A small network was shown many inputs. Here are its activations along a few directions, one row for each input.
Each table varies a few parts of the input and shows all the possible inputs, shuffled.
A made-up example of a description, with smaller parts first: line(6) and (point or line(9) or (values(2) and ring(8))).
Shared parts are said once, and a part with two or three values counts as separate values.
In the rows, zero is written as 128.

Other details of the inputs vary at random and push rows far along three fixed directions, the same in every table; ignore that.

Table:
r1: [144 128 107 116  99 140 157 203 174 125 192 135  80 107]
r2: [149 129 105 113  97 138 155 202 179 119 188 135  83 109]
r3: [110 139 155 178 131 153  90 108 117 121  91 104 174 146]
r4: [156 126 123 113 141 107 133  94  97 144 121 146 140 132]
r5: [139 110 114 102 165 125 152 121 160  92 135 163  97  63]
r6: [ 80 105 149 156 161 151 129 140 183  95  92 102 130  84]
r7: [ 74  98 150 140 167 152 127 146 178 108  92  95 135  84]
r8: [160 151 108 127  69 114 122 172 115 160 174 122 112 180]
r9: [160 140 111 123  68 117 133 178 113 171 174 121 126 174]
r10: [151 135 120 115 138 109 117  88  95 132 126 151 127 134]
r11: [147 130 123 115 137 105 125  87  98 136 122 149 123 140]
r12: [ 72 110 149 138 159 156 106 142 176  92  96 103 122  86]
r13: [147 126 125 124 118 108 133  89  96 135 121 158 131 126]
r14: [ 98 126 136 170 101 161 128 228 197 117 145  75 119 129]
r15: [121 107 119  86 160 127 141 118 154 101 138 158  83  65]
r16: [ 68 145 118 143 103 156 158 233 180  91 137  60 127 147]
r17: [153 129 124 125 124 112 131  87  99 131 123 159 133 131]
r18: [167 145 110 143  67 110 142 174 117 161 171 123 120 176]
r19: [140 125 123 117 133  97 131  87  97 144 121 143 119 135]
r20: [170 144 110 126  79 116 137 176 119 167 173 119 128 183]
r21: [105 129 154 167 144 141 100 114 119 138  85  90 178 152]
r22: [128 148 102 106 138  99 167  97  75 112 117 136 140 145]
r23: [138 132 106 103 106 138 145 202 173 127 194 129  71 114]
r24: [144 123 125 125 117 107 133  90  93 138 122 156 130 123]
r25: [166 156 109 127  76 125 119 168 117 155 180 125 114 185]
r26: [ 97 129 160 156 125 153  91 112 117 136  86 100 177 148]
r27: [141 127 124 114 130 100 127  89  96 140 119 147 120 135]
r28: [107 135 156 160 137 155  87 112 116 131  90  99 181 149]
r29: [ 79 115 154 149 155 169 117 138 180  90 101 113 131  81]
r30: [ 90 139 160 162 127 151  82 106 115 130  91 101 159 152]
r31: [112 136 109 102 123  96 171  99  71 119 114 137 133 140]
r32: [154 128 122 110 136 112 127  93  96 141 124 152 142 130]
r33: [ 91 129 163 158 126 154  92 112 112 141  91 100 174 145]
r34: [ 95 124 156 183 126 135 107 110 115 136  82  94 166 145]
r35: [148 130 129 106 133 122 127  87  97 143 130 156 138 133]
r36: [143 121 128 106 124 115 128  92  92 147 126 152 136 125]
r37: [143 117 127 111 129 103 138  95  93 152 118 146 134 128]
r38: [ 90 129 157 167 129 136  91 111 113 134  82  92 158 152]
r39: [132 104 118  81 166 128 150 122 163 102 134 160 102  69]
r40: [153 125 100 122 111 127 166 202 184 123 185 127  82 118]
r41: [127 104 120  99 153 129 153 120 155  99 137 164  91  58]
r42: [ 88 115 150 150 160 170 114 137 183  83 100 113 134  86]
r43: [125  97 118  87 167 116 163 123 161 115 129 149  97  67]
r44: [146 132 123 112 132 109 118  86  98 132 124 153 125 138]
r45: [124 105 124  80 161 133 152 121 158 109 138 161  98  64]
r46: [134 111 120  84 174 136 149 121 158 104 143 159 102  66]
r47: [105 132 157 179 129 142 101 109 121 124  84 101 171 152]
r48: [150 131 119 122 146 100 128  88  96 140 124 142 123 137]
r49: [115 146 144 176  72 148 102 199 138 162 132  65 165 199]
r50: [123 144 106 102 132 101 168  94  78 111 116 139 137 149]
r51: [141 132 126 110 126 112 118  86  94 136 126 153 122 132]
r52: [ 88 127 154 170 133 133  95 110 114 138  83  88 157 152]
r53: [151 127 127 105 131 120 126  88  98 140 126 155 140 133]
r54: [163 159 111 128  78 127 120 167 116 158 183 126 112 185]
r55: [145 128 121 118 140 102 130  85  99 140 122 145 121 140]
r56: [131 118 117  89 175 133 139 116 157  96 144 159  87  70]
r57: [145 122 125 106 124 110 130  93  96 146 120 152 138 129]
r58: [ 90 111 146 160 173 154 125 141 182  90  97 101 134  85]
r59: [120 147 140 180  82 150 104 196 141 162 136  62 166 204]
r60: [151 134 128 124 127 121 130  84  97 133 130 162 131 131]
r61: [175 158 110 144  76 128 131 170 114 156 184 129 124 175]
r62: [ 92 113 147 157 170 156 121 142 182  86  96 105 135  85]
r63: [152 138  99 105 116 138 139 202 177 116 193 128  79 118]
r64: [151 133 120 119 142 103 124  90  95 136 122 146 124 136]
Each input here is: line(4) and (point or (values(3) and line(5))).
- Changing only the line(4) part turns r55 into r52. The same change can be made to r42. Which row results? => r41
- Changing only the line(4) part turns r33 into r46. The same change can be made to r24. Which row results? => r5
- Start at r21 and move only the line(5) part, one step at a time. The first step leads to r4. Which rows follow, in order? => r32, r28, r46
- Change only the values(3) part in r6. List by row number the other rows that result. => r19, r43

Table:
r65: [133 115 121 107 126 141 135 161 164 126 156 137 102  93]
r66: [134 117 125 107 134 141 136 164 164 128 159 136 101  99]
r67: [ 80 112 150 134 145 143 127 115 139 108  84 111 150 109]
r68: [123 120 111  99 140 129 157 166 158 120 151 123 104 110]
r69: [139 121 118 117 138 133 132 156 168 125 157 131  89 104]
r70: [166 132 103 107 113  92 163 103  83 140 146 161 122 133]
r71: [167 154 103  97 119 112 140  96  84 123 155 170 118 142]
r72: [ 80 114 146 134 151 142 124 117 135 107  87 109 151 104]
r73: [170 133 101 101 124  87 157 106  90 139 140 160 123 144]
r74: [126 122 108 108 136 117 151 165 162 110 144 123  93 112]
r75: [ 94 110 157 140 145 155 103 112 148 118  91 122 148 102]
r76: [119 119 112 115 121 122 158 163 160 111 146 130  93 107]
r77: [146 167 136 185  50 115 111 128  56 179 120  97 190 236]
r78: [121 146 140 114 141 129 103  49  64 124  94 148 159 146]
r79: [138 161 112 149  51 139 137 245 143 167 191  76 128 202]
r80: [134 116 123 120 122 131 135 158 169 120 154 141  91 101]
r81: [ 84 138 143 136 158 154 101 106 138  84  98 118 133 113]
r82: [140 126 147 145 137 118 107  48  74 141  90 153 165 129]
r83: [186 129 110 105 123  98 135  97  99 147 148 169 119 135]
r84: [172 130 115 110 120  99 134  97  93 156 154 167 103 132]
r85: [145 129 145 142 148 116 105  47  77 145  95 148 163 139]
r86: [105 155 141 175  77 148  97 196 130 154 121  55 174 210]
r87: [ 85 120 143 144 165 137 121 113 141 106  87 102 136 114]
r88: [136 117 119 105 138 140 133 160 168 129 159 132 102 103]
r89: [ 81 115 144 148 151 137 122 114 135 101  86 108 139 107]
r90: [134 118 121 121 125 132 133 158 166 121 156 136  91  96]
r91: [167 134 105 107 121  94 164 102  83 142 147 159 120 137]
r92: [120 151 150 180  76 159  74 190 139 163 130  63 171 204]
r93: [180 126 114 112 108 103 143  95  97 149 151 175 119 130]
r94: [105 116 155 154 161 154 108 110 147 110  98 119 148 101]
r95: [ 92 122 142 147 165 140 128 113 143 104  90 106 152 113]
r96: [121 125 113 115 133 123 157 164 156 115 151 124  92 107]
r97: [103 114 151 146 159 143  94 111 152 110  90 114 135 110]
- What do these inputs look like to the network? => values(3) and (point or (values(2) and line(5)))
- Changing only the values(3) part turns r88 into r85. The same change can be made to r92. Which row results? => r83
- Change only the values(3) part in r73. List by row number the other rows that result. => r74, r86
- Change only the values(2) part in r85. List by row number the other rows that result. => r95
- Change only the values(3) part in r77. List by row number the other rows that result. => r67, r76
